These are the activations of a small neural network, seen along a few directions. Each row is one input.
In each table, some parts of the input vary, and every possible input appears once, in random order.
Descriptions start from the smaller parts, as in this example, which fits no table here: one of 8 places around a ring, together with either a single point or one of 11 places around a ring or (one of 3 separate values, together with one of 6 places along a line).
Shared parts are said once, and a part with two or three values counts as separate values.
In the rows, 128 means zero.

Other details of the inputs vary at random and push rows far along three fixed directions, the same in every table; ignore that.

A family of inputs:
row 1: [113  86 134  71 191 111 108 134 226  90  34]
row 2: [173 156 121  96  86 149  65 138 126  66 197]
row 3: [108 134 144 188 146 134 129 126  50 164 113]
row 4: [140 130  95 157 207 152 138 128  81 153 109]
row 5: [121  84 118  64 173  86 119 145 217 118  25]
row 6: [ 30  98 196 117 108 103 154 121 198 139  90]
row 7: [180 107  90 179 147 163 161 140  95 167 133]
row 8: [111 187 148  89  87  99 120  97 145 134 213]
row 9: [147 107 102 190 166 185 158 140 103 123 112]
row 10: [ 69 226 132  95  33  99 136  71 100 121 205]
row 11: [157 141 100  65  88 184  90 156 130 112 217]
row 12: [217  96 110  71 139 155  45 159 162  48 191]
row 13: [110 159 120  86  41 148 135 116 125 106 179]
row 14: [155 113 111 183 149 139 140 121  59 118  82]
row 15: [ 34 137 215 121  66  36 137 115 163 176  67]
row 16: [ 90  77 178  94 133 110 149 144 210 143  73]
row 17: [ 97 141 117 195 101 134 184 125  83 176 119]
row 18: [205  80  87 168 184 139 116 162  97 121  66]
row 19: [167 125 106  69 159 138  87 131 177  75 182]
row 20: [ 83 191 133 200 117  86 186  90  67 199 147]
row 21: [181 113 131 192 168 138 129 132  75 141 135]
Each input here is: one of 3 separate values, together with either a single point or one of 6 places around a ring.
The inputs of row 16 and row 21 match in every part but the choice among 3 separate values. If row 9 is changed in the same way as row 16 into row 21, which row does it become?
> row 2
List by row number the other rows that have the choice among 3 separate values in common with row 8.
> row 1, row 4, row 5, row 10, row 19, row 20

A family of inputs:
row 22: [157 159 116  93  87 122  95 135 122 123 193]
row 23: [ 99 153 132 191 149 141 158  95  77 141 126]
row 24: [159 134  97  77 106 121 102 131 153 103 140]
row 25: [157  29 125 162 181 169 149 176 145 130  26]
row 26: [161 109 121  99 121 114 100 148 146 104  88]
row 27: [139 100 114  79  94 165 127 154 174 113 146]
row 28: [154 125 105 194 180 163 139 121  65 118 127]
row 29: [146 112 117 124 157 118 126 135 136 145  99]
row 30: [153  76  94 135 228 144 149 140 142 119  31]
row 31: [142  96 138 114 157 136 100 143 147  88  91]
row 32: [162  90 115 159 184 144 122 140 101 112  62]
row 33: [158 131 118  77 133 123 113 138 167 120 174]
row 34: [ 56 130 196 135 105  88 124 118 154 135 104]
row 35: [160 124 126  83 126 122 105 137 162 116 171]
row 36: [139 171 109 125 116 147 122 115 117 121 218]
row 37: [ 41 127 164 113  76 122 174 123 171 162 105]
row 38: [ 78 157 171 170  91  85 140 112  92 175 117]
row 39: [ 63 138 164 113  89  70 141 114 152 145  68]
row 40: [134 159 109  85  95 134 103 116 126 100 178]
row 41: [152 151 101 204 159 160 146 110  60 143 183]
row 42: [159 162  92 196 137 162 137 108  29 131 169]
row 43: [138 142 112  76 134 144 111 126 161  89 157]
row 44: [140  93 125  83  90 160 117 159 171 110 137]
row 45: [143 123 115  86 145 115 121 140 166 134 117]
row 46: [ 72 143 193 163  98  82 143 111 116 167 125]
row 47: [106 161 109 180 129 113 175 100  80 165 113]
row 48: [162 156 122 138 106 132 115 123  93 134 213]
row 49: [ 52 132 186 129 112  89 130 115 160 140 106]
Describe the family of inputs behind these rows.
> one of 4 places along a line, together with either a single point or one of 6 places around a ring
The inputs of row 44 and row 27 match in every part but the place on the line of 4. If row 39 is changed in the same way as row 44 into row 27, which row does it become?
> row 24
Start at row 31 and move only the place on the line of 4, one step at a time. The first step leads to row 28. Which rows follow, in order?
> row 23, row 43
List by row number the other rows that have the place on the line of 4 in common with row 46.
> row 25, row 26, row 31, row 32, row 34, row 38
